Each row below holds a small network's activations on one record, seen along a few directions.
After each row come some of the record's fields: MEGE, KEZU, FEDA, RATO, GIMO.
A field that a record lacks is written missing.
Other fields move the rows too, some of them a lot.
Strong random noise was added to every row along 24 fixed directions; ignore it. To show where, here is one row again and again, with new noise each time:
[ -48  184 -141  154   33 -134   -9  789 -143 -155  338  136 -338  -64
  -69  -98   44 -191 -475  301  106 -166 -207   52  492    9  480  -53
  -63  478 -382  117  223  155 -440  -41]
[  24  202   -8  235 -124  452 -165 -646 -123 -150  116  395 -501  -42
  116  155 -165  265 -826  524 -404 -100  238  -48  237   25  248  169
   97  440  409 -148 -172  594 -304  353]
[-179   52  223  -73  143 -557   37 -120 -347  116  261   64  343 -205
 -205  -96 -205  497   17  209  -31  182  -49   37 -725  131 -359  171
 -400 -154  127 -178 -573  192  212  -32]
[ 294  -52   72  602  112 -179  354  713  382 -254  166 -227  747 -300
 -157  479   51 -136  224  225  189  -75   28 -533  205  103  -41 -598
    0  403 -241  463 -144 -100  141  406]
[ 160 -337  186  270  137  216   12 -402 -213 -196  429 -256  -17  343
  451  756  392   13 -120  109  380 -502  493  398   89  400  372 -202
  -96  164   67  223  515  252  101  197]
[ 342 -141    4 -602 -351  -63 -232   43  290 -236  284  514  161 -257
  -64 -191 -296 -315  514  136   73 -415 -129  120  142  -20  -76 -116
  449 -376   46 -249   46   95  702  -33]
[  40    9  334 -138 -274 -380 -307  492  225 -561 -384 -409 -232   45
   17 -210  -67 -313 -229   44  163   91   -6  213 -108  -96  207  374
  259 -580  -48  294   86  -95  479   -7]
[-206  604 -547   74    4 -120  272 -159 -207  224  169  410  123  497
  -20  573 -431  203 -345  179   67   35   76 -173  297 -142  -52  238
  121  695  602 -245  -90 -303 -352  351]
[-539  -33  303  -28   24   62  -75 -224  583 -493  112  -95 -269 -396
 -250  146  183 -349 -131 -277 -135   91  205 -222 -283  -92  282 -235
  -27  241  393  139   82  403   86  150]
[ 216 -105 -249  428  253  344 -217  111  199  183   10 -592  225 -159
 -100 -267 -136  -55  406 -259 -100    6  316  149  197   29  541 -519
  315  255   -6  397   78 -185  166   89]
[ -15 -465  103 -107 -322  475   -2   18  286  100  315  343 -168 -368
  353 -564  413  252   94 -105 -307 -148 -323 -137 -218    0 -159 -761
  150 -238 -185  -61 -257  119 -164  -74]
[-278 -568 -464 -543 -212  275 -240 -276   69  -12   22  219  -74  269
  -71  262  606  340   86   59 -106 -168  180  186   89  209 -151 -157
  388  -30   55   95 -332 -174   -7 -497]
[-300  472    7 -450 -182 -144 -102 -174  281 -108  -62   96   13  236
 -200 -309 -101 -437  391  -53 -277  -17  357  -85  162  273  110  339
  228 -384  468 -144 -134  -73  648  -55]
[ 349  248   35  129 -199  582 -350 -372  486  686   52  499   53 -245
 -144   89 -246  -39   45  672 -605 -256  177 -178  281   65   72   -3
    2  284  357 -234  514  428 -378  230]
[-205  399  -13  -68 -213 -547  -13 -214 -309  456  130  247   13  150
  216  327 -129   15  335  -21  262 -210  335 -663 -119    2 -109  577
  441 -190 -483 -437 -195 -141  329  476]
[-452   37  794   19  592  -55    0 -107  517 -357  172  -30  198  -10
 -277  -63  489 -127   71   67  -94 -111 -185  -71  354  527 -319  255
 -380 -207 -176 -332   31  261 -114 -347]
[ -95  309  217  -23 -154    7   47  412 -489 -398 -122   10 -558 -274
  450 -128  -19 -411 -181 -285  396   46  -89 -226 -199 -216  407 -543
 -344  -76  180  564  -68  199  624  -74]
[ 664   94  279  387 -319  343   30 -324  327  245 -277 -265  311   13
   -3 -139 -195  726  124  379   16  371  602   28 -201  305  -65  182
  150  292 -190  325 -469 -115 -120 -287]
[ -66   66 -488   38  -91   45 -249  -32  129  178  -67  -31  600  352
 -179  -15  144   18  584  -78 -291  336  -29 -184  389  170   93 -505
  179  436   20   90   36   53  200  265]
[ 377  247 -366 -221  182  284  172  -23 -200 -140  147 -161  119  186
 -403   85 -220  195  498  -71 -313 -193  515 -105  -10  507  -38  450
   -1  255  250  134 -101  323  395 -149]
[  -8   87 -212  -10 -743 -704  229  432  144  112  145 -130  132  237
 -142  247 -212 -430 -712  225   68 -146   13  105 -141  425 -128 -145
  262   85   92  111 -134 -143 -117  175]
[ 213  429 -450  194  -27   45  110  147  -12  -85 -182 -298  133  -34
 -145 -193 -597  100   81 -119 -112  216   35  -42   74 -162  -18  140
  310  210  269  175 -314 -319  219  315]
[ 211  391  -99  157 -423  304  755 -377 -143   83 -121  -73 -510 -121
  190 -191  -64  -18 -227  -59  148  323   44 -160  -35  137 -385  413
 -194  383 -432 -128 -130 -148 -718  122]
[-249   35 -248   64  178   65   76 -176  -18  257  340  333  219  199
  216  305   81  119  186  410 -327 -202  155   90  346  -24  171  412
  132 -384  169 -373 -127    8   33  372]
[ 512  192  466  359   98  199  444 -324 -122  179  418  274  268 -147
  254   94 -551  321 -158  -29  199   56 -113   11 -450   29 -153 -469
 -552  443  484 -174  -44  389 -139   65]
[-660  -82 -308 -324   60 -318  307  125 -152  201 -199  162  242 -293
 -335  717  469 -801  379  529   16  260  -10  -73  154  127  -81  144
 -791 -165   -7  207  349  113 -155    5]

[ 168  441   77   15   20 -169  461  458  211  386  366   88 -125   72
 -187   72   66 -179 -242  -81  -87 -185 -522  247  -48  -98 -382  304
 -660  -12   54 -548   78 -106 -392 -358]
(MEGE remak; KEZU missing; FEDA missing; RATO keguk; GIMO podem)
[-814  302  125 -307  331 -444    6 -371  162  -45  -14 -466  265   -9
 -678 -340  -17   54  391 -116  -68  411  429  212 -215  771 -172  688
 -150   44 -109   47 -282  -81    2 -507]
(MEGE vetu; KEZU kosi; FEDA vimag; RATO keguk; GIMO koman)
[ 391  165  -49  195  -20   62  117  185 -220  163  -32  241  327  341
  240  -46 -629  226  177  -67  -62   87  150 -431   62   28  221   97
  316  154  -23   -8  216  201  -28  388]
(MEGE vetu; KEZU kosi; FEDA lar; RATO bazus; GIMO missing)
[ -60  226   59  270  -18   95   29 -405  127  506  185  170   31 -399
  221  282 -359  -92 -203  133  172 -128 -214  325  -34 -263  -81 -105
 -188   18  261 -210   85 -127 -160  119]
(MEGE vetu; KEZU missing; FEDA ruka; RATO keguk; GIMO podem)
[   0  156    0  209 -119   24   42  170  181   54  -14  193  -91  142
  115   52  500 -325  121 -327 -499 -130 -153 -500  273 -202  -87  -80
   57 -531  -84 -369 -640  286  648  165]
(MEGE vetu; KEZU kosi; FEDA lar; RATO keguk; GIMO koman)
[-772   60  182 -502  122  -91 -435 -370  335  288  210  155   -2 -209
  170   15 -617 -129   28 -606  173 -582 -232  148 -342   78 -245 -178
  579 -468  586 -156  312 -209  267 -147]
(MEGE remak; KEZU missing; FEDA missing; RATO bazus; GIMO missing)
[  56  188 -110  470  114  -43 -224   30 -192  434 -239 -184 -164   -4
 -156  223  -63  -13 -292  -14 -292  219  197 -161  123 -197  423  349
  -40  114 -321  -90 -271  370  -23    8]
(MEGE vetu; KEZU kosi; FEDA missing; RATO bazus; GIMO missing)
[ 364  -86  -28 -369  -16  170  392  160 -485 -387 -196   55 -134   98
  101 -180  264 -319  331 -109  -27 -134  -65 -353   50  203 -361   98
 -249 -475 -113   -4  -52   13  429  -27]
(MEGE vetu; KEZU missing; FEDA missing; RATO bazus; GIMO missing)
[  35   -3  478  149 -200 -248  151  -55  168  -89   53  -83   77  609
   -4 -100  609 -134 -126  109   -1  316  244 -119 -216  178  162 -233
 -509  336  151  -93  585   29 -441  231]
(MEGE vetu; KEZU missing; FEDA lar; RATO keguk; GIMO koman)
[-330  446 -416  -19  273  354 -427   11 -538  377 -220 -239 -217   -5
   77 -251 -163  274  306 -177 -147 -125  352 -281   15  159  280   -2
  152  206  117  532  205 -186  154  -15]
(MEGE vetu; KEZU missing; FEDA missing; RATO bazus; GIMO missing)
[-279  133  124  190 -387  441 -412 -386  504  459 -129  -52 -297 -370
  383  328 -182  458 -213  -68  -25  155 -104  246 -474 -280   28  178
  115  117   28  242  422  304 -411   40]
(MEGE vetu; KEZU missing; FEDA ruka; RATO keguk; GIMO koman)
[-298  400 -175   30 -119  276  507 -190  -72 -116  114   50 -119  225
  447  265  354   32  -29   24 -102    4  -73  432  138  118 -253  260
 -500 -389  359   82 -240 -144  174  -85]
(MEGE vetu; KEZU kosi; FEDA lar; RATO keguk; GIMO koman)
[-149 -331  -13 -460 -149  -20 -722  -18  289   50 -518  194   60  516
  -44  297  375  251  323  -28    1  418  -99   11  -27 -475  132  144
  179  -70  111   -3  539   51   -5 -179]
(MEGE remak; KEZU missing; FEDA lar; RATO keguk; GIMO koman)
[-168  150 -112 -313 -442 -203  257  103  132  284  274  670  108  305
 -226  144 -112 -383 -270  254  -63  -40  326 -298  356  542  312 -119
  185  414  -12 -142 -228  303 -265 -448]
(MEGE vetu; KEZU missing; FEDA missing; RATO bazus; GIMO missing)
[ 588 -268   81   55   47 -257 -426  230   73 -250  313 -303  249   -7
 -471  143  184  441   19   97  -93 -336   80  161 -284   88  -84 -107
   36  238 -166   -2 -217  254  491 -125]
(MEGE remak; KEZU missing; FEDA missing; RATO keguk; GIMO podem)
[ 165  284   83  166 -238  -14  144   -3  -48  -74  172  -57  -26 -264
 -112  295 -160 -177 -172  409  -93 -189  493 -277 -211  443   73  154
 -117  224  116  302  -71  386  181  265]
(MEGE vetu; KEZU missing; FEDA vimag; RATO bazus; GIMO missing)
[-509 -350   59  347  639 -141   53  284 -445  233 -190  -41  333   49
  357  203  147  347 -120   22  152   87 -216 -158  -65 -252  -63 -290
 -141 -400   76  237 -222 -406 -188   76]
(MEGE vetu; KEZU kosi; FEDA missing; RATO keguk; GIMO koman)
[ 219 -404 -460 -329 -257  262 -267   15  149   57   40  182   26  197
 -230  146  534 -169  197   35 -348  -57 -164  109  167 -133   86 -518
  -53  252  150  -77  368  126   -3  -19]
(MEGE vetu; KEZU missing; FEDA missing; RATO keguk; GIMO podem)
[ 399  279  546  297  -53 -155  180  297  194  389  137 -199  268  484
  152  199 -216 -220  -88 -256  176 -354  323  -60  105  686  166  -31
   38 -169 -102   -7  -48  264  316 -479]
(MEGE remak; KEZU papus; FEDA lar; RATO keguk; GIMO koman)
[ 393 -303 -175  174 -192   40 -344  -27  -62  210 -177 -179  197  221
  -29   -7 -210  102 -375  547 -236 -341  326   42  229  385   67  -65
  564    3   -1  169  196 -117 -196  306]
(MEGE remak; KEZU papus; FEDA missing; RATO bazus; GIMO missing)
[  23  112   56  -35 -440  -44 -223 -117 -130  650   29  -39   71  131
  445 -456 -234 -394  131 -155  -19  -53   30  245  -99  300  353 -706
   75 -292  157   88  277   49  312    1]
(MEGE remak; KEZU papus; FEDA missing; RATO keguk; GIMO koman)
[ 235   86  143   98  -35 -170  -45  272 -121  -59   75  -24   61 -264
  120  -81 -307  247  310  111  375  175   54  192 -257 -255  232  338
  -46    1 -395  192   85   67  131   35]
(MEGE vetu; KEZU missing; FEDA lar; RATO keguk; GIMO podem)
[ 146  177  305   45   32   28  120   63  275 -115  128 -112  149   87
   36 -369  -15  244  242  -44  -20  -15   80    4  -43  156 -138  244
   53 -147 -142 -107  -84 -174   31  -62]
(MEGE remak; KEZU missing; FEDA missing; RATO bazus; GIMO missing)
[-770 -350  306  152  375   -3  -37   38 -240  413 -217  -75 -121  221
  334  221  378  -28 -598 -158 -145  -10 -325 -124 -128  273 -161  -63
 -262 -496   -2   16  125  232 -607 -135]
(MEGE vetu; KEZU missing; FEDA missing; RATO bazus; GIMO missing)
[ -51  -43 -193  132   89 -187  -98  106 -550 -130 -329  -92  -49 -578
 -216  -39 -490  311 -728  776  115   -5   26  -76 -292 -115 -272 -108
  -69  259  323  582 -182 -433 -382  276]
(MEGE remak; KEZU missing; FEDA missing; RATO bazus; GIMO missing)
[-182  143 -791 -489 -427  424  160  -10 -365  -70  138  549 -297  166
  132 -295 -244   55 -251 -105 -410    2 -176   19  262  247   85 -463
  252  303  454  142 -418  302   38 -225]
(MEGE remak; KEZU papus; FEDA missing; RATO keguk; GIMO koman)
[  60  -90 -166   -6  151 -246 -435  357 -495 -137   98 -101 -279  200
  331 -109 -193  196 -365 -412  363 -109 -774  602   10 -464   24  -66
  120 -182 -169 -191   31  -58  209  -71]
(MEGE remak; KEZU papus; FEDA lar; RATO bazus; GIMO missing)
[-405  115   59  268   52   70  110   59  549   80 -452 -357  222  -56
   81  152 -382  -93 -129 -537 -332  502 -495 -135  -17  -67 -246  288
  258 -472   23  -62 -328  265    8  155]
(MEGE remak; KEZU missing; FEDA vimag; RATO keguk; GIMO koman)
[-130   13    1 -197  -74 -279 -135  577 -568   80  730  561 -145  -28
  372 -596    1  169   68  114   97 -531 -131 -282 -167   58  267 -461
   53   65 -223  -42  419   44  -55  302]
(MEGE vetu; KEZU kosi; FEDA ruka; RATO bazus; GIMO missing)
[-305 -175   23 -358  427 -158  107 -335 -152  -62 -107  506  172  -63
 -330  -16 -288  148  231  244  143  388  250  -45  -34 -342  124  417
  -84  -26  284 -279 -250 -143 -194 -235]
(MEGE remak; KEZU missing; FEDA lar; RATO bazus; GIMO missing)
[ 225  207 -153  151 -337  114 -348  -40 -222 -284   52 -153  391  218
  327  -45   22   29  229  329 -152  301 -174  498  219  300  297 -364
 -306  149   44  449  387  595  547  403]
(MEGE vetu; KEZU missing; FEDA missing; RATO bazus; GIMO missing)
[-242   64 -368  -62   96 -171  243  109   75  549  -10  160   28   90
 -119  555  246   -6  344 -281   86    0   33 -315 -111 -509 -201  381
   55 -145  -94 -385 -282 -518  -92  -89]
(MEGE vetu; KEZU missing; FEDA lar; RATO keguk; GIMO koman)

Which values does each new row have?
[ 229  761   -5  156 -507  266   55 -220  150  -46 -132  -81  -42 -278
  381   -9 -152  217  176  256  230  186  -77  576  150  -18 -277  371
 -241 -156 -178  324 -422 -232  542 -301]
(MEGE vetu; KEZU kosi; FEDA missing; RATO bazus; GIMO missing)
[-473 -360 -598  -29  210  544  -45  394  139 -597 -311 -353 -540 -376
 -222  517    1 -495 -327 -376 -343    5  198 -210  117 -297  742 -264
  285  302  462  822  362  455  -86  196]
(MEGE remak; KEZU missing; FEDA missing; RATO keguk; GIMO koman)
[ 189  -44   43 -200  -34  120  -98  334  -68 -207 -419  102   40  669
  335 -176   74  -26  105 -103   50   43 -288 -415  380  -78  -68  -87
  312 -145   -3   -4  536 -310  -64  216]
(MEGE remak; KEZU missing; FEDA missing; RATO keguk; GIMO podem)
[-118 -463 -842 -408  -66   69 -118  108 -296 -445  214   88 -307  278
  -96 -123  401  -56 -128   86 -264 -163 -409  306  432 -185   24  -13
  286  218 -148 -226  497 -122 -435  507]
(MEGE remak; KEZU missing; FEDA missing; RATO keguk; GIMO podem)
[ 203  -47  -50  475  531 -365  -81  332 -648 -108  335 -599  366  294
  137  404 -123  628   65 -363  506  -30 -143  126 -216  140   29   48
  -77  456 -562  153  106   88  155  225]
(MEGE vetu; KEZU kosi; FEDA vimag; RATO keguk; GIMO podem)
[ 545  417 -134  151 -547 -150 -170  338   87 -293  184 -327 -624   49
   93   38  299    7  -65 -118  149  -86  294  356 -307 -677  425  306
  -12   44  -23   71 -268 -117  701  126]
(MEGE remak; KEZU missing; FEDA missing; RATO bazus; GIMO missing)
[ 306  212  373   24  152   -1  206  125  214 -324  151  -83  176   58
   80  -13   -2  -98  473   -9  181   84  335  358  -40 -166  423  284
 -318 -407  307   42 -236  -51  785 -332]
(MEGE vetu; KEZU missing; FEDA ruka; RATO keguk; GIMO podem)
[ 227 -103 -288 -264 -375   85  495   84 -306  220 -255 -317  -71 -253
   88  564 -253 -147   75 -272  497 -429  177 -125 -366  595 -721  144
  112 -117 -325  597   43 -242   52 -419]
(MEGE vetu; KEZU kosi; FEDA ruka; RATO keguk; GIMO koman)
[-189 -366 -200 -359  106   23  752  190  -60 -463  101  -15  -94   21
 -251   64  168 -169 -218 -340 -155   16  -76 -229 -402  139 -391 -191
 -226 -103  527   33 -443  -87  -99 -173]
(MEGE remak; KEZU missing; FEDA vimag; RATO keguk; GIMO podem)
[ 563  -20  -63  358   57   88  -52  388 -357 -234 -250 -234  258  409
  292 -219  154  -58   72   20  -19  116 -390  -21  521   13   11 -358
 -117  -32 -288   90  155    7  235  325]
(MEGE remak; KEZU papus; FEDA missing; RATO bazus; GIMO missing)
[  95   35 -194 -168 -150  177  268   65  -60 -326  248  207 -245   77
  189 -121  361   64   25  383 -172 -332  174  -65  100 -127  -47  105
   28 -202  240  -50  -76 -424   81  293]
(MEGE remak; KEZU missing; FEDA missing; RATO keguk; GIMO podem)
[ 146 -168  222 -371 -383  -71   18 -384  -55 -572  164  513 -193 -392
  -61 -291   11  357 -158  508  119  105  -57   27 -258  -24 -340  146
  -32  170 -189 -137 -263  155  -80   23]
(MEGE vetu; KEZU kosi; FEDA ruka; RATO keguk; GIMO podem)
[ 160   65  340 -256   25 -219  574  253  310 -337   50  288  -40  -91
 -105 -225 -293 -387  320 -228  178  -25  299 -616  -49 -253  105  328
  361 -354   -3 -346 -378 -256  276  -41]
(MEGE remak; KEZU missing; FEDA missing; RATO keguk; GIMO koman)
[  -4 -225 -113   48  311  385  -55   68  -27  710 -152 -296 -343 -146
  132   41   70  101 -131 -364 -196 -387 -206  208 -322 -306 -262   44
  -52 -606  254 -123   31 -426 -237 -346]
(MEGE remak; KEZU missing; FEDA missing; RATO keguk; GIMO koman)
[-183  135  831  140  230  208 -535 -405  674 -481 -310  239  188   28
  220   46   11  289 -136 -127   64  173 -313 -115  271 -316  -85 -228
  178 -219  327 -115 -348   77  575 -250]
(MEGE vetu; KEZU kosi; FEDA missing; RATO keguk; GIMO podem)
[  87 -130 -104  -93  107 -451 -216  205 -329 -118 -227 -320   70  277
  102 -165  -59 -123  139  -35  153  109 -321  500    6 -362    7  426
   -4 -669 -117 -188  214 -365  345  221]
(MEGE remak; KEZU missing; FEDA lar; RATO keguk; GIMO podem)
